Each row below holds a small network's activations on one input, seen along a few directions.
In each table, some parts of the input vary, and every possible input appears once, in random order.
Descriptions start from the smaller parts, as in this example, which fits no table here: one of 3 separate values, together with either a single point or one of 11 places around a ring or (one of 6 places along a line, together with one of 8 places around a ring).
Shared parts are said once, and a part with two or three values counts as separate values.
In the rows, zero is written as 128.

Other details of the inputs vary at random and push rows far along two fixed directions, the same in every table; ignore that.

Table:
r1: [101 100 148  79 103 154 113 157 118 124 123]
r2: [153 204 105 152 213  63 185  92 215 124 101]
r3: [170 167  75 182 113 121 113 121 115 157 157]
r4: [174  74 126  87 113 161 126 113  42  83 138]
r5: [184 193  70 168 122 167 104 128  78 150 171]
r6: [ 76 107 164  71 127 117 127 163 192 123 110]
r7: [139  87 107 101  70 177 108 141  59 124 142]
r8: [ 94  80 162  81 120 111  99 153 184 141 120]
r9: [143 194  88 185 128 137 144 130 107 136 148]
r10: [151 197 101 167 136 149 109 127 116 148 159]
r11: [127 188  90 167 153  52 165 142 237 145 121]
r12: [188 166  85 172 144 120 154  88  84 107 130]
r13: [ 86 104 159  93 109 157 116 151 119 119 123]
r14: [136 105 131 102  88 190  79 138  58 137 152]
r15: [ 79  94 160 110 104 149 122 145 114 121 121]
r16: [108  93 164  80 106 159  83 149 112 140 133]
r17: [149 197 122 163 210  76 193  93 202 119 105]
r18: [ 84  70 166  98 109 100 100 144 181 144 117]
r19: [102  87 169  78 164 110 150 103 161 105  86]
r20: [108  83 190  94 159 106 158 107 155 105  88]
r21: [178 169  44 188  93 145 137 121  77 135 159]
r22: [ 94  83 167  77 119 109  98 151 187 144 119]
r23: [ 87  68 163 101 112 100 100 148 175 145 116]
r24: [117 187 117 180 164  57 138 129 231 159 130]
r25: [148  87 151 110 123 180 138  88  30 103 116]
r26: [ 65 113 181  84 136 116 127 161 186 126 106]
r27: [ 74  76 177 114 122 100 104 144 169 146 113]
r28: [108  80 185  98 161 109 160 109 153 103  90]
r29: [223 169  65 149 136 143 150  95  60  92 160]
r30: [125  75 151  88 143 147 138  99  90 104  99]
r31: [112 221 112 160 184  75 164 151 240 139 123]
r32: [186 178  42 167  98 159 134 126  81 131 164]
r33: [203 164  71 183 137 137 150  87  48 108 138]
r34: [ 69  83 168 108 117  96 134 151 175 131 101]
r35: [ 86  87 173 110 104 153  89 138 107 138 132]
r36: [110 203 128 175 179  71 137 137 228 157 132]
r37: [155  76 137 115 106 154 124  99  31  99 116]
r38: [ 74  79 182 110 120  97 103 143 171 148 111]
r39: [112  75 127  88  90 149 115 152 114 122 126]
r40: [118  79 120 138  76 168 115 135  45 126 134]
r41: [ 60  98 176 105 131 112 134 157 175 125 106]
r42: [174 173  73 160 116 139 110 124 120 149 163]
r43: [148 202 123 161 207  76 193  89 208 117 106]
r44: [124 216  98 146 177  73 162 154 246 140 125]
r45: [167 196  85 197 121 158 109 116  69 154 168]
r46: [126 112 147 115  96 191  78 136  49 140 149]
r47: [104  66 129 109  84 137 119 147 108 126 122]
r48: [226 171  67 149 138 139 149  96  58  96 158]
r49: [188 171  97 174 155 138 170  81  87 110 132]
r50: [ 89  76 147 118  92 136 123 141 111 125 118]
r51: [124 107 143 118  98 192  79 138  50 138 149]
Description of these inputs: one of 3 separate values, together with either a single point or one of 4 places along a line or (one of 2 separate values, together with one of 6 places around a ring).
Changing only the choice among 3 separate values turns r5 into r14. The same change can be made to r27. Which row results?
> r24
Changing only the choice among 3 separate values turns r7 into r39. The same change can be made to r1. Which row results?
> r44
Which other rows does r37 become when the place on the line of 4 takes its other values? List them by row number.
> r2, r20, r25
Which other rows does r10 become when the choice among 2 separate values takes its other values? List them by row number.
> r13
Which other rows does r3 become when the choice among 3 separate values takes its other values? List them by row number.
> r18, r23
Which other rows does r26 become when the choice among 2 separate values takes its other values? List them by row number.
> r46

Table:
r52: [114 104 138 131 102 154 119 136  87 126 132]
r53: [116 147 141 142 151  88 128 131 189 141 127]
r54: [148 122 116 148  98 171  93 121  50 138 154]
r55: [144 211 101 159 169  74 139 136 222 146 141]
r56: [ 93  79 202  57 173  94 137 131 190 106  92]
r57: [145 210  94 186 164  94 142 124 190 152 141]
r58: [118 183 117 141 152  91 147 150 204 137 129]
r59: [165 161  82 159 103 161 129 131  70 127 157]
r60: [115 163 132 120 148  97 114 144 195 145 132]
r61: [173 143  91 164 120 135 127 103  71 130 142]
r62: [135 138 125 126 130 115 119 136 153 132 138]
r63: [134 160 104 160 122 156 115 130  98 147 143]
r64: [ 94  63 164 102  93 154 115 138  84 117 120]
r65: [182 153  98 138 148 157 143  98  70 112 140]
r66: [108  60 148  83  99 145 121 136  90 104 110]
r67: [139  91 122 107 112 139 123 123  99 117 121]
r68: [105  70 164  78 129 103 120 137 159 115 102]
r69: [181 151  83 155 118 140 124 117  84 126 151]
r70: [137 192 106 174 170  70 157 121 214 145 128]
r71: [ 56  84 191  91 129 109 121 158 182 130 102]
r72: [141 105 162 111 138 146 129 104  86 114 116]
r73: [128 225  97 160 167  83 151 150 217 148 135]
r74: [133 176 129 129 189  91 172 117 190 104 113]
r75: [152 102 143 118 122 174 128  95  45 112 123]
r76: [151 122 126 112 140 159 143 106  81 104 128]
r77: [144 149 101 163 123 130 143 119 100 125 135]
r78: [101  75 169  81 119 114 112 144 158 122 116]
r79: [ 51  43 210  41 116 114 103 161 194 128  99]
r80: [ 78  87 174  97 121 137  96 145 144 141 115]
r81: [134 190 101 172 170  69 168 119 210 139 121]
r82: [119 153 119 123 126 134 121 144 147 143 134]
r83: [ 78  63 186  85 105 151  78 144 110 136 120]
r84: [173 148  76 155 110 153 135 117  77 124 147]
r85: [ 49  41 205  64 127  92 133 144 179 111  79]
r86: [133 115 119 142 107 150 126 121  86 131 136]
r87: [148 196  95 160 167  74 157 129 220 139 132]
r88: [122 115 124 138  90 190  98 139  37 134 144]
r89: [142  98 114 119  91 165 122 130  57 112 136]
r90: [163 148  83 166 120 139 141 104  77 128 136]
r91: [158 152  94 146 116 144 123 127 109 134 150]
r92: [ 76  73 177  73 127 103 131 151 195 122 101]
r93: [140 204  94 161 164  80 160 136 221 142 133]
r94: [151 207  85 171 159  85 164 133 193 131 137]
r95: [164 162  80 154 103 168 120 128  74 137 158]
r96: [126 137 126 122 150  86 145 133 197 128 116]
r97: [169 166  75 183 104 179 117 117  43 142 162]
r98: [143 121 140 125 134 158 142  96  76 110 117]
r99: [128 123 125 134 138 103 139 115 145 130 115]
r100: [148  93 107 116  97 162 123 120  60 114 128]
r101: [110  56 165  97 100 142 104 125  87 123 121]
r102: [147  98 125 137  94 164 103 117  50 129 146]
r103: [ 55  35 210  62 126  96 120 141 187 123  87]
r104: [110 104 170 104 140 140 143 111 108  99 103]
r105: [125  97 135 129 102 157 108 125  84 134 137]
r106: [157 153  90 171 110 160 126 118  72 137 152]
r107: [123 151 120 122 128 131 112 141 149 144 137]
What do these inputs look like to the network?
> one of 2 separate values, together with one of 4 places along a line, together with either a single point or one of 6 places along a line
Changing only the choice among 2 separate values turns r72 into r56. The same change can be made to r63. Which row results?
> r82
List by row number the other rows that have the choice among 2 separate values and the place on the line of 4 in common with r69.
> r55, r56, r60, r62, r68, r78
Which other rows does r99 become when the place on the line of 6 takes its other values? List them by row number.
> r57, r70, r80, r103, r105
List by row number the other rows that have the choice among 2 separate values and the place on the line of 4 in common with r81.
> r63, r86, r90, r97, r98, r106
Which other rows does r87 become when the choice among 2 separate values takes its other values? List them by row number.
> r70
Which other rows does r55 become when the place on the line of 4 takes its other values? List them by row number.
> r58, r79, r95
